Each row below holds a small network's activations on one input, seen along a few directions.
Each table varies a few parts of the input and shows all the possible inputs, shuffled.
A made-up example of a description, with smaller parts first: ring(5) and (point or line(11) or (values(2) and line(6))).
Shared parts are said once, and a part with two or three values counts as separate values.

Other details of the inputs vary at random and push rows far along two fixed directions, the same in every table; ignore that.

Table:
R1: -10.0 -19.7  -6.2  13.3  28.7  -8.1 -24.2  21.7  14.7  48.8  -2.9  18.1  15.8  -6.4
R2: -23.1  28.1  -1.0 -10.7  15.2 -31.4 -31.7 -11.3   5.4  38.0  50.0 -14.8  81.9 -15.3
R3: -15.2   9.6  14.5  -6.1 -16.1  -9.3   9.8 -11.6   2.8  -3.8  14.6 -17.8  10.7   7.6
R4: -19.8 -10.4   2.6  13.5  42.5  -9.6 -20.4   5.5 -19.3  36.6 -10.7  15.2  19.1  13.2
R5:  -1.6  31.0  -4.0 -20.0 -26.1  -2.9   6.5 -23.2   0.2 -32.2  43.1 -23.9  33.0  -6.3
R6:   9.4  45.8   9.7  -9.5 -46.3   9.5   5.9 -23.1 -27.5 -40.4  45.4 -51.9  14.7  -3.7
R7:  11.1 -29.4   5.1  -0.7  -2.0  37.7  22.3   8.1  -7.5 -17.3 -70.5  15.4 -65.1  15.6
R8:   5.0 -15.9  -0.5   8.9   6.9  -9.6  -7.6  15.6   9.6  26.1 -10.7  12.9  -6.6  -5.5
R9:  -0.8 -10.6   7.4  -0.6  10.3  15.3   5.1   6.7  -6.3  -7.7 -43.5   8.3 -30.5  16.1
R10:  -6.5 -18.6 -18.3   3.9  42.6 -10.0 -18.1  10.7  14.1  33.3  -4.9  38.1  26.2  -6.2
R11:   5.3  -8.6   5.3 -11.8 -21.7   9.4  13.4  -6.3  12.1  -9.7 -18.7  -7.4 -16.4   1.4
R12:  22.2  27.7  17.1  -4.8 -53.6  19.0  29.7 -19.6 -21.2 -58.1  -6.7 -31.3 -40.5   3.0
R13:   6.0  -4.3 -12.5   1.5  -0.4   7.5   1.5  10.7   8.8  -7.3  10.2   8.0   2.4  -3.6
R14:  -7.5  -8.0  -3.3  -5.5   7.6  -1.8  13.1   0.7   4.9 -11.1  -1.1  10.1 -10.4  12.5
R15:  10.8  26.9  -5.1  -5.5 -20.5 -15.4   5.7 -20.4   0.6 -29.2  46.7 -21.8  11.5 -13.1
R16:   0.4   1.3   1.2   8.0   9.1 -27.3 -20.0  -2.1   8.2  29.6  15.5   2.4  22.5 -14.1
R17:  10.6 -19.5   5.0   8.6  -8.9  35.7  16.8  16.0  -9.3 -18.0 -46.0   4.4 -58.3  13.9
R18:   3.6 -25.2 -16.8  17.5  32.6  -8.6  -7.7  22.0   9.7  22.4  -9.8  35.9 -10.1  -9.2
Description of these inputs: values(3) and line(6).
Change only the values(3) part in R4. List by row number the other rows that result.
> R3, R14
Start at R4 and move only the line(6) part, one step at a time. The first step leads to R9. Which rows follow, in order?
> R7, R17, R6, R12

Table:
R19:  -1.0 -29.6 -27.1  -2.7  20.5  -1.4 -12.2  27.1  45.7  23.8  -1.5  40.8  26.2 -13.9
R20:   6.7  65.3  24.4   3.0 -39.3  18.5  -2.1 -19.4 -59.0 -39.6  36.7 -68.1   3.4   0.3
R21:  -1.4 -32.7  -7.2  -7.0 -13.9 -19.6  26.1   1.8  44.4 -25.9 -30.6  34.2 -58.9  -3.9
R22:   0.9 -30.9 -11.8   1.3   8.4  -4.0  34.5   1.5  15.7 -38.8 -21.2  38.8 -56.9  12.1
R23: -42.8 -11.3  13.9   9.2  29.5 -31.2 -11.5  -6.9   7.1  59.7 -23.8  14.2  11.5  13.3
R24:  -5.7 -16.4  18.3 -20.3 -20.3  65.7  26.9   7.3 -12.3 -44.7 -76.8 -11.2 -60.5  35.1
R25:   7.6  18.1  16.2 -45.2 -70.9  11.7  12.7 -15.2  30.8 -30.0  37.1 -58.8  31.7  -2.2
R26: -19.2 -17.9   5.6  -6.7  17.6   8.8 -20.0  10.9   9.8  55.1 -30.4   7.6  28.1  13.1
R27:  -1.2  49.8  -6.3 -31.0 -29.6  39.3  13.8 -30.4 -27.4 -61.5  40.7 -43.4  38.4   3.1
R28: -10.7  31.9  10.2  27.9  23.5 -36.3 -63.9  -5.2 -27.0  75.8  57.0 -29.8  87.0 -23.5
R29: -41.1  -8.1  10.3   4.1  54.1 -23.0 -19.9  -2.9 -20.7  40.3 -31.6  17.7  14.5  21.9
R30: -18.3  24.3  15.6 -23.4 -33.2 -47.9   4.1 -34.4  21.5  15.1  48.5 -30.9  49.3 -12.6
R31:  34.0  38.8  20.4  -1.8 -78.4  -8.9  11.7 -17.0  -2.9 -18.1  46.4 -59.7   6.7 -25.6
R32:  19.7 -10.3 -20.6  36.1  26.8 -19.8 -28.4  29.7  22.6  35.7  19.3  31.8  -5.1 -32.5
R33: -18.0 -11.5  -5.3   8.5  60.9 -20.8  -8.5  -3.4 -16.2  18.4 -15.4  39.9  20.4  13.1
R34:  26.5  -3.1 -15.7  25.7  58.4   0.1 -35.4  12.2 -39.7  24.7  -2.8  23.6  -1.4  -2.3
R35:  47.3 -18.5 -14.2  25.3 -24.2  31.0  42.5  23.4 -11.0 -59.1 -24.8  16.9 -96.9  -6.6
R36:  16.7 -37.9 -26.5  -3.0  10.1  37.6  29.8  21.0  18.6 -30.9 -26.6  36.6 -37.6  11.1
Describe the family of inputs behind these rows.
> values(3) and ring(6)
Changing only the values(3) part turns R27 into R33. The same change can be made to R36. Which row results?
> R22
Change only the values(3) part in R32. List by row number the other rows that result.
> R19, R21
